These are the activations of a small neural network, seen along a few directions. Each row is one input.
In each table, some parts of the input vary, and every possible input appears once, in random order.
Descriptions start from the smaller parts, as in this example, which fits no table here: one of 5 places around a ring, together with either a single point or (one of 2 separate values, together with one of 4 places along a line) or one of 9 places around a ring.
Shared parts are said once, and a part with two or three values counts as separate values.
In the rows, zero is written as 100.

Other details of the inputs vary at random and push rows far along two fixed directions, the same in every table; ignore that.

Table:
R1: 103,99,98,93,102,102,104,93,95,107,95,98,92,105,98,106
R2: 99,96,99,107,105,95,99,93,97,98,102,107,100,100,92,96
R3: 98,101,101,93,98,92,103,92,93,107,101,95,98,104,96,104
R4: 95,106,109,101,89,105,126,132,124,94,97,65,102,66,121,95
R5: 92,93,117,106,102,103,101,95,103,89,108,114,101,114,96,106
R6: 100,98,99,106,103,93,100,92,97,96,104,106,104,100,91,96
R7: 105,99,94,92,102,103,104,94,95,107,95,98,95,104,97,107
R8: 100,99,99,91,99,94,102,93,94,107,101,95,100,102,95,105
R9: 100,100,100,94,102,98,103,94,95,108,97,97,92,106,97,105
R10: 96,105,109,115,93,102,122,131,126,83,102,74,110,63,118,86
R11: 103,98,95,91,100,101,104,94,95,107,97,99,98,102,96,106
R12: 103,125,82,99,87,111,22,138,97,104,96,119,118,109,137,79
R13: 105,97,96,107,106,103,101,92,99,96,98,109,98,101,94,98
R14: 102,97,98,108,106,100,101,93,99,97,101,108,98,102,93,96
R15: 107,96,91,105,106,104,101,93,99,96,99,109,101,100,93,98
R16: 90,96,119,93,97,102,104,96,100,100,104,103,94,119,101,114
R17: 96,99,101,93,101,94,102,94,94,108,99,96,94,105,96,104
R18: 104,96,94,104,103,98,99,92,99,97,103,107,106,97,91,97
Each input here is: one of 2 separate values, together with either a single point or one of 8 places around a ring.
Q: The inputs of R3 and R6 match in every part but the choice among 2 separate values. If R8 is changed in the same way as R3 into R6, which row does it become?
A: R10
Q: Which other rows does R17 become when the choice among 2 separate values takes its other values? List them by row number.
A: R2
Q: Which other rows does R15 become when the choice among 2 separate values takes its other values? List them by row number.
A: R7

Table:
R19: 110,96,91,104,103,105,103,93,101,96,100,107,105,95,92,99
R20: 100,97,99,90,100,98,107,94,95,106,99,95,97,103,97,108
R21: 92,110,110,104,88,109,126,147,131,93,93,60,98,62,133,90
R22: 100,98,98,91,101,100,107,94,95,108,96,96,95,102,97,106
R23: 95,93,111,102,103,103,104,95,103,96,103,107,96,109,96,106
R24: 97,99,105,94,99,94,105,92,96,104,102,94,97,105,96,106
R25: 99,97,97,112,107,93,101,93,97,96,102,107,99,97,89,92
R26: 102,97,103,103,105,108,108,95,99,97,96,106,92,109,99,105
R27: 97,119,91,100,89,101,28,127,93,103,103,120,120,114,126,83
R28: 100,99,102,92,99,96,106,93,96,105,100,95,98,105,96,108
R29: 106,100,90,111,108,100,95,94,98,97,98,108,99,97,94,92
R30: 97,100,106,96,99,92,105,92,95,105,102,96,95,105,96,103
R31: 103,95,98,101,100,102,106,92,101,94,105,107,110,97,91,102
Q: What do these inputs look like to the network?
A: either one of 2 separate values or one of 5 places around a ring or one of 6 places along a line
